Each row below holds a small network's activations on one input, seen along a few directions.
In each table, some parts of the input vary, and every possible input appears once, in random order.
A made-up example of a description, with smaller parts first: one of 5 places around a ring, together with either a single point or one of 9 places around a ring or (one of 3 separate values, together with one of 6 places along a line).
Shared parts are said once, and a part with two or three values counts as separate values.
In the rows, zero is written as 128.

Table:
r1: [116 135 166 129 131 149 131 111 136 134 123 131 136 120 110 157 137 111
 124]
r2: [119 171 176 126 150 157 154 100 145 139 122 138 162 103  87 147 126 120
 118]
r3: [152 171  67  90 208  97 130 139 163 132 117 103 158  72  89 111  93 232
 116]
r4: [113  94 110 138  80 142 104 146  86 112 119 137 106 173 160 135 145  89
 154]
r5: [112  94 108 145  80 143 100 149  76 138 109 126 101 163 154 128 140  90
 151]
r6: [120 141 160 130 132 151 130 116 126 152 101 115 146 119 115 148 135 124
 129]
r7: [117 119 138 135 120 158 107 131 111 134  96 119 125 132 127 143 135 114
 161]
r8: [146 133 134 134 138 109 153 117 152 109 160 136 136 123 132 110 132 139
 106]
r9: [132  92 110 136  73 108 122 147 100 105 151 138  94 172 177 109 138 101
 128]
r10: [135 163 162 130 147 126 175 104 159 126 153 150 160 108 103 131 126 130
 110]
r11: [124 175 175 125 168 165 142 104 144 158 100 124 167  93  73 143 122 135
 131]
r12: [123 144 165 130 144 157 120 119 129 150 102 120 140 102 101 139 133 121
 137]
r13: [135  90  90 148  94 105 120 150 105  94 163 139 101 166 169 101 134 112
 127]
r14: [120 118 140 139  90 131 131 121 120 120 138 138 109 145 153 124 138  91
 122]
r15: [144 111  35  92 165  75  92 158 142 123 121  99 122 112 128  99  97 213
 142]
r16: [123 138 163 131 121 130 150 110 142 136 138 135 133 121 122 132 138 103
 115]
r17: [112 112 139 133  97 140 114 131 117 152  99 125 120 140 137 142 134 107
 146]
r18: [123 168 174 125 164 156 150 102 140 164 103 127 161  99  84 156 119 127
 116]
r19: [143 156 150 131 168 119 176 107 164 118 166 146 151 102 101 121 120 141
  94]
r20: [140 115 134 133 111 109 133 131 126 114 148 136 109 145 159 127 133 112
 118]
r21: [137 131 155 129 122 119 148 114 146 119 153 143 133 120 131 126 136 120
 109]
r22: [129 169 179 131 146 140 167  95 149 130 148 147 147 103 103 133 128 111
 101]
r23: [116  93 118 142  77 132 112 146  99 117 137 131  95 174 170 123 141  84
 133]
r24: [150 138  50  94 196  91  99 150 156 134 118  94 142  86 107 109  95 219
 129]
r25: [112  95 113 142  98 161  85 150  89 134 104 119 102 160 151 135 136 100
 164]
r26: [113 118 143 133  95 149 114 126 118 122 118 133 121 146 148 140 136 106
 136]
r27: [143 112 120 135 121  96 136 134 136 105 154 141 109 143 158 115 128 128
 112]
r28: [136  87  11  98 149  69  88 178 109 112 124  94  98 142 137  98 109 201
 151]
What is each input in this table made of? -> one of 4 places along a line, together with either a single point or one of 6 places along a line
Changing only the place on the line of 4 turns r14 into r23. The same change can be made to r20. Which row results? -> r9
List by row number the other rows that have the place on the line of 4 in common with r18. -> r2, r3, r10, r11, r19, r22

Table:
r29: [151 171 138 127 165 114 157 108 182 126 146 118 181  75  86 119 120 175
 113]
r30: [136 172 171 133 166 103 205 104 166 132 155 144 161  96  76 132 130 155
  99]
r31: [138  96 115 140  77 110 133 135 100 114 153 161  97 182 195 114 137  80
 107]
r32: [127  69  97 132  76  82 111 145 112 122 142 154  87 162 180  98 148 107
 134]
r33: [ 96  95 176 161  64 189  84 129  85 126 112 135 106 166 159 170 163  23
 157]
r34: [120 173 242 135 184 192 138  94 135 170  95 146 160  88  72 163 138 104
 132]
r35: [135  70  80 134  85  98  82 167 122 108 127 104  96 166 183 112 121 146
 157]
r36: [116 113 133 157  43 160 132 120  97 107 125 157 117 184 174 137 141  49
 144]
r37: [139 175  94  91 180 114 139 116 166 136 118 110 162  81  98 126  97 191
 108]
r38: [127  63  33 119 114 112  63 192  68 114 124  71  76 171 157  83 118 180
 163]
r39: [118 154  70  63 207  94 120 137 138 157  97 107 130  80  85 119  99 214
 121]
r40: [133 184 188 143 174 167 172  90 164 123 143 128 164  86  70 163 123 112
 102]
What is each input in this table made of? -> one of 2 separate values, together with one of 6 places along a line
Changing only the choice among 2 separate values turns r38 into r39. The same change can be made to r35. Which row results? -> r37
Change only the choice among 2 separate values in r32. List by row number the other rows that result. -> r29

Table:
r41: [107  97 116 135  87 144  97 147 102 141  97  99 100 161 161 125 127 118
 175]
r42: [107 110 123 149 115 170 129 138  55 169 122 126 116 170  96 149 145  74
 145]
r43: [139 131 114  99 186 110  90 141 157 163  99  89 153  76  97 141 116 202
 148]
r44: [111 103  56 127 133 124 130 164  73 155 112 108 111 162 107 112 132 148
 146]
r45: [144  95 138 140  69 129  80 136 147 114 136 120 105 149 185 121 118 104
 138]
r46: [119  91 145 141  76 181  80 121  84 144  89 102 122 157 134 141 162  70
 154]
r47: [ 95 104  93 116 130 147 138 140  84 131 106 118  97 170 103 125 131 115
 156]
r48: [123 171 136  88 157 132 113 131 166 152  76  97 156 106 104 165  99 187
 140]
r49: [145 152 118 135 123  77 186 128 132 100 167 133 120 130 124 105 123 158
 102]
r50: [131  89 115 137  65 158  79 137 101 145  85 117 103 136 136 142 150  88
 154]
r51: [147 124 174 149  99 109 144 131 158 102 164 139 109 138 179 110 130 127
 125]
r52: [149 101 120 137 131  65 110 153 172  94 173 151 116 130 184  95 126 159
 116]
r53: [118 106  44 100 146 110 110 164  92 110 117 113 117 158 108 104 129 144
 165]
r54: [145 128 169 147  66 107 149 130 150 110 158 142 137 118 167 136 143  98
 108]
r55: [109 122 118 148 133 154 153 122  76 108 156 180 105 131  79 111 138 109
 123]
r56: [151 179 167 119 193 139 173  96 189 148 102 130 171  62  68 124 101 155
 107]
r57: [131  98 168 156  63 145  93 106 119 136 137 128 120 154 198 146 149  75
 135]
r58: [117 160 207 129 150 180 109 109 138 164  77 101 155  84  83 167 148 120
 133]
r59: [124 142 160 149 126 145 179  99 122 117 180 156 145 140 118 126 166  82
  87]
r60: [122  85  50 118 117 105  53 167 125 131 104  93 122 149 165 123 123 131
 148]
r61: [159 136 137 141  94  86 138 144 156 115 158 139 126 153 187 111 117 152
 106]
r62: [121  79 103 139 101  76  74 165 143 107 142 110 124 137 204 109  99 148
 143]
r63: [107 139 144 143 135 148 166 115  66 124 143 151 113 151  96 151 134  66
 107]
r64: [140 139 137 129 136  99 190 129 145 119 165 145 111 133 137 116 128 112
  91]
r65: [165 142  90 111 159  72 170 140 143 101 173 147 130 138 142  97 123 165
 108]
r66: [125 134  65 105 159 114 159 133  85 106 138 136 115 140 107 121 125 141
  99]
r67: [ 98 110 102 137 129 161 123 150  68 142 103 145  94 146 104 148 135  95
 147]
r68: [120 169 163  93 157 154 120 122 165 163  73 101 149  98 106 156 106 154
 136]
r69: [144 129 202 170  91 141 133 123 143 105 175 139 138 131 164 134 151  81
 115]
r70: [131 191 186 125 176 148 170  90 176 148 103 149 170  71  68 137 120 145
 132]
r71: [104 171 176 109 145 173  92 117 141 165  93  99 153  78  99 155 124 136
 135]
r72: [157 161 122 118 230  89 162 122 184 153 122 121 173  64  98 140  82 206
 124]
r73: [130  78 111 118  82 100  71 125 142 119 134 127 118 158 194 105 130 135
 122]
r74: [132 133  60 115 161  76 166 141  95 102 157 123 109 118 107  99 120 154
 135]
r75: [125 150 134 129 118 136 157 106 128 106 185 164 130 128 129 129 148 104
  86]
r76: [127 102 138 141  51 140  68 109 123 118 144 133 116 131 192 132 133  93
 131]
r77: [139 171 133 111 189 121 165  91 186 133 111 128 178  70  70 133  97 198
 112]
r78: [123 190 203 131 192 172 157  66 177 143 104 151 180  78  74 152 126 111
 104]
r79: [118  81  76 125 104 150  70 148 109 116  94 115 112 166 156 115 145 151
 164]
r80: [120 131 104 113 145 134 174 125 102 105 142 155 100 152  95 114 119 109
 119]
Changing only one part turns r67 into r47. The same change can be made to r54. Which row results? -> r51
Changing only one part turns r52 into r61. The same change can be made to r65. Which row results? -> r49
What is each input in this table made of? -> one of 5 places along a line, together with either one of 2 separate values or one of 6 places around a ring
Change only the place on the ring of 6 in r69. List by row number the other rows that result. -> r42, r46, r57, r59, r63
Change only the choice among 2 separate values in r48. List by row number the other rows that result. -> r77
A walk changes only the place on the line of 5. It starts at r78 and steps to r70. List the rest of the walk in order. -> r56, r77, r72
